Each row below is a small network's average activation on inputs in which a field has the value named, seen along a few directions.
Related values have similar rows: they may be neighbours, one step apart, or belong to one group.
Random noise pushes rows far along 8 fixed directions. That doesn't count. These rows show it; they differ only by the noise:
107, 157, -70, 205, -96, 166, -215, 129, -113, 58, 58, 56, -137, 101, -77, 72, -121, -107
89, -26, 207, -3, -99, -246, -151, 86, -54, 365, -84, -797, 283, -169, -28, -2, 257, -106
171, 47, -29, -235, 129, -166, 152, -270, -18, 554, 136, -96, 144, -388, -533, -106, -95, -25
253, 182, -19, 65, -308, -198, -13, -98, 0, 375, -98, 53, 63, 80, -308, 283, -309, -103
-108, -40, 112, 67, -111, 86, 47, 163, -52, -43, -167, 257, 12, 107, 251, 340, -229, -71
-364, -186, 22, 357, 242, 335, -184, 623, -200, -229, 263, -55, -252, 83, 215, -115, 415, -67
-39, 99, 106, -194, 68, 126, 62, -198, -163, 60, -121, 135, 143, -147, 106, 224, -372, -30
202, -375, 107, -154, -21, 203, -156, 163, 181, 229, -76, -191, 98, -456, 438, -343, 236, -56
90, 204, 85, 145, -421, 120, -337, -57, -342, -12, -161, 12, 108, 243, 323, 411, -389, -66
124, -293, -238, 150, 65, 374, -292, 231, 30, 115, 392, 229, -269, -249, 104, -519, 273, 102


Y, 20 values:
y16: 80, -33, -23, -200, 229, 57, -168, -84, 279, -261, -159, -330, 80, -109, 261, -359, 95, 64
y6: -256, 22, 173, 88, 281, -25, 330, 224, -127, -85, 53, -146, -16, 125, -192, 230, 200, -192
y1: 303, 160, -52, -211, 45, 34, -32, -339, 229, 124, -155, -222, 73, -311, -61, -115, -145, 45
y11: -531, -178, 41, -76, 240, -25, -22, -8, -575, -67, 316, 0, 153, -49, -37, 40, 257, 228
y18: -212, 36, 71, -312, 290, -76, 45, -214, -103, -109, -105, -265, 220, -115, -7, -84, -153, 80
y17: -221, -59, -96, 193, 313, -58, -12, 107, -48, 22, 335, -435, -59, 28, -145, -321, 316, 232
y13: -397, 9, 207, -57, 342, 91, 654, 209, 221, -409, -370, 443, -100, 155, 243, 505, -344, -162
y14: -83, -35, -120, -137, 114, -270, 318, -75, 114, -61, 30, 258, -20, 63, -352, 46, -22, 65
y5: 362, 89, -212, -100, -265, -132, -205, -317, 64, 126, 76, 94, 28, -110, -155, -218, -21, 230
y7: 271, 10, 50, -33, 34, 277, -172, -139, -106, 58, 170, -210, -39, -248, 15, -363, 266, -154
y2: -77, 136, -215, -159, 307, 144, 110, -362, 209, -353, 39, 409, -161, 125, 59, -143, -509, 251
y3: -297, 143, 64, -1, 353, 443, 114, 64, -172, -409, 44, 449, -251, 2, 70, 131, -74, -53
y20: 106, -77, -33, 66, -443, -70, -3, 23, 6, -83, -72, 489, -62, 144, 101, 165, 7, 17
y10: -58, -300, 66, -95, -433, -179, 39, -110, -282, 168, 98, 132, 224, 64, 296, 48, 61, 1
y4: -380, -262, 443, -119, -102, -212, 339, 36, -422, 165, -2, -60, 356, -134, 86, 345, 338, -73
y15: 523, 261, -55, -223, -81, 35, 112, -353, 278, 41, -298, 20, -4, -147, -94, -203, -193, -261
y12: -45, 97, -184, 65, 60, 100, 57, 45, -4, -240, 140, 446, -250, 135, -241, -89, 78, -118
y9: -220, -72, 64, 6, 65, -35, -119, -55, -44, -140, 23, -299, 132, 48, 307, 65, 29, 317
y8: 163, 289, 74, 22, -286, 47, -367, -71, -35, -99, -408, -158, 102, 212, 185, 221, -326, -112
y19: 142, -372, -108, 100, -195, 397, -109, 445, -77, 91, 288, 585, -354, 13, 159, -347, 175, -324
Each value of Y is a pair of two hidden parts, and every pair occurs once (4 first parts, 5 second parts).
y19 and y1 share the first part; y19 and y2 share the second. Which value has the first part of y2 and the second part of y1?
Answer: y9
y20 and y4 share the first part; y20 and y5 share the second. Which value has the first part of y5 and the second part of y4?
Answer: y3
y14 and y6 share the first part; y14 and y16 share the second. Which value has the first part of y16 and the second part of y6?
Answer: y13

L, 18 values:
l4: 119, -253, 122, -31, -134, 73, 207, 58, 243, -79, -132, 84, 35, -117, 456, -44, 209, 7
l8: -209, -137, -93, 93, 219, 54, -181, 11, -135, -66, 302, -346, 33, 28, 233, -361, 147, 313
l6: -13, -46, -10, -49, 41, -277, -75, 63, 149, 215, 77, -543, 119, 7, -69, -244, 157, -2
l12: -386, -98, 73, -36, 853, -142, 317, 165, 314, 56, 226, -833, -41, -339, -359, -396, 529, 150
l9: -497, -131, -43, 65, 509, 408, -130, 348, -437, -138, 417, 114, -147, -123, -60, -288, 207, -10
l10: 156, 80, -107, 88, -66, 130, -106, -354, 51, 51, 120, 186, -116, -64, -7, 2, -295, 239
l1: 60, -145, -264, 222, -95, -67, -241, 4, 177, 0, 269, 116, -121, 14, -25, -187, 206, 436
l17: -247, -50, -122, -296, 330, -67, 99, -294, -86, -42, 137, 127, 136, -287, -53, -57, -89, 339
l5: 335, -45, 162, 109, -484, 210, -551, -1, -488, 449, 178, -493, 160, -235, 190, -98, 311, -178
l14: 233, 53, -88, -57, 163, -114, 134, 134, 280, 205, 3, -193, -129, 10, -497, -307, 75, -294
l2: 333, -35, -86, 39, -288, -39, -82, 58, 369, -238, -193, 43, -97, 131, 277, -135, 52, -48
l15: 86, -176, 121, -42, -469, 38, -396, 51, -407, 216, 8, -7, 185, -135, 263, -20, 172, -101
l18: 85, 169, 112, -8, -92, 70, -197, 138, -115, -154, -213, -248, 50, 134, 79, 21, 75, -301
l16: -362, 195, 138, 176, 544, 318, 396, 459, -22, -352, 89, 197, -339, 18, -334, 138, 292, -330
l13: 141, 80, -40, -24, 120, 39, 135, -155, -104, 135, 107, -64, 14, -114, -283, -193, 158, -218
l7: -54, 370, 88, 43, -151, 141, -198, -162, -451, 5, -171, -12, 91, 242, -32, 469, -548, -36
l3: -239, 23, 100, -78, 262, -334, 386, 27, 245, -161, -200, -55, 15, -48, -194, 256, 137, 35
l11: -267, -232, -31, -112, 161, -486, 178, -19, 239, -183, -18, -286, 187, 145, 37, -25, 194, 309
The values of L form a ring.
Going along L from l15 by way of its neighbour l17, in what order are l4, l8, l9, l10, l1, l5 met?
Answer: l1, l5, l10, l9, l8, l4
Fewest steps between l11 and l12?
Answer: 6
List every value one step from l2, in the order listed.
Answer: l18, l13

N, 18 values:
n6: 77, -3, 234, -482, 143, -8, 225, 84, 447, -168, -585, -208, 163, -320, 276, -44, 2, -143
n4: -116, 127, -200, 132, 229, -336, 222, -156, 273, 162, 86, -81, -46, 134, -486, 93, -209, 352
n5: -226, 325, -96, -84, 622, -90, 396, -37, 361, -459, -112, -161, -130, 268, -276, 135, -200, -11
n16: 329, 96, 41, -231, -67, -345, -45, -196, 504, 110, -444, -369, 200, -247, 6, 17, -3, 0
n12: -331, 273, 97, -30, 138, -360, -113, -158, -363, -100, 71, -761, 308, 324, -196, 174, -4, 76
n15: -99, 10, 94, -56, 300, 102, 291, -20, 56, 119, -111, 191, 7, -193, -35, 145, -226, 34
n17: -236, -81, 3, -42, 107, -67, -3, 30, -113, -5, -19, 6, 85, 27, -6, -29, -82, 11
n2: 15, 127, -2, 270, -282, 108, 263, 119, 200, -200, -125, 628, -175, 337, 66, 486, -270, 47
n11: 38, 361, 58, 122, 153, -265, 218, -13, 640, -214, -445, -269, -59, 208, -141, 416, -188, 55
n1: 321, 382, 152, -267, 116, 274, 94, -129, -114, 111, -274, 248, -101, -333, -329, 155, -286, -514
n14: 282, 43, -90, 225, -456, -310, -121, -25, -15, 429, 84, -42, -53, 169, -285, 42, -250, 36
n8: 231, -341, 234, -139, -434, -114, 107, 200, 156, 116, -385, -68, 246, 39, 427, 72, 189, -301
n3: 7, 236, 137, 124, -313, -360, -104, -14, -57, -201, -398, -409, 255, 440, 200, 410, -25, -183
n9: 137, -292, 115, -27, -319, 320, -49, 198, -20, 147, -178, 546, -20, -205, 324, 225, -209, -92
n18: 434, 89, 85, -239, -103, 392, -199, -350, 27, 43, -47, -90, 17, -445, 306, -270, -61, -145
n7: -250, -162, 203, 83, -23, -159, 165, 96, 553, -743, -461, -190, 101, 277, 975, 332, 156, 293
n13: -160, 3, 38, -57, 183, 141, -235, 81, -378, 51, 150, -225, 34, -52, -98, -139, 40, -93
n10: 12, -66, 60, -8, -138, -177, 82, -46, 34, 45, -7, -205, 115, 157, 80, -169, 134, -91
The values of N form a ring.
List every value one step from n13, in the order listed.
Answer: n17, n14
List every value one step from n9, in the order listed.
Answer: n15, n11
List every value one step from n1, in the order listed.
Answer: n16, n7
List every value one step from n8, in the order listed.
Answer: n3, n10
Fewest steps between n12 and n4?
Answer: 4
